Each row below holds a small network's activations on one input, seen along a few directions.
Each table varies a few parts of the input and shows all the possible inputs, shuffled.
Descriptions start from the smaller parts, as in this example, which fits no table here: one of 2 separate values, together with either a single point or one of 9 places around a ring or (one of 4 places along a line, together with one of 5 places around a ring).
Shared parts are said once, and a part with two or three values counts as separate values.
In the rows, zero is written as 128.

Other details of the inputs shift rows strongly along two fixed directions, in all tables alike. That doesn't count.

Rows:
x1: [111 133 100 120 124 133 157 118 129 142 126 142]
x2: [110 124 146 123 130 121 115 123 133 129 126 125]
x3: [124 127 172 130 145 125  96 121 124 114 126 111]
x4: [147 119 163 125 135 138  86 116 142 109 125 129]
x5: [115 127 102 115 115 143 156 127 126 144 130 143]
x6: [117 145  92 118 135 129 156 118 121 135 130 127]
x7: [125 137 124 127 139 138 140 114 120 128 127 129]
x8: [128 140 105 117 113 125 153 131 122 157 141 132]
x9: [115 105 156 128 126 135  91 127 131 109 129 122]
x10: [137 142 122 137 132 138 138 117 122 135 141 127]
x11: [136 127 156 145 139 130  93 117 126 111 142 110]
x12: [138 140 121 108 123 124 128 129 142 136 128 131]
x13: [151  85 116 196 135  70 167 222 124  83  54 142]
x14: [138 120 144 135 124 139 114 120 121 131 138 131]
x15: [130 155 106 124 125 125 156 127 124 152 143 123]
x16: [110 133 106 108 112 130 154 135 128 150 131 135]
x17: [137 134 110 111 126 129 122 122 143 126 129 131]
x18: [135 111 162 138 128 130  83 121 125 114 140 117]
Description of these inputs: one of 3 separate values, together with either a single point or one of 5 places around a ring.
Changing only the choice among 3 separate values turns x11 into x15. The same change can be made to x18. Which row results?
> x8

Rows:
x19: [150 194  58  57 103 154 169  93 139 193 178 134]
x20: [159 161 129  85 137 161  86  76 150 128 160 119]
x21: [101  76 118 156 113 110 149 182 115 108  93 141]
x22: [186 124 132 138 118 137 114 145 131 119 132 133]
x23: [115 129 129  71 121 148  84  81 171 129 135 143]
x24: [ 61 118 146  87 116 139 100 106 130 141 146 116]
x25: [102 136 152 144 141 126 152 130 101 138 124 118]
x26: [105 162  59  44  88 142 166 101 162 195 152 158]
x27: [141 135 216 155 173 138  25  70 126  87 161  83]
x28: [130 112 126 190 161  97 182 178 103  93  66 133]
x29: [123 134  44  82  85 139 185 129 152 177 134 172]
x30: [168 140 133 186 141  84 154 175 107 123 118 108]
x31: [107  83 107 160 135  87 161 197 125  84  59 139]
x32: [100  98 244 157 152 162  41  79 104  98 150 102]
x33: [174 117 128 209 136  96 153 178 103 109 112 121]
Changing only one part turns x24 into x21. The same change can be made to x26. Which row results?
> x29
Describe the family of inputs behind these rows.
> one of 3 separate values, together with one of 5 places around a ring
A walk changes only the place on the ring of 5. It starts at x27 and steps to x28. List the rest of the walk in order.
> x31, x23, x20
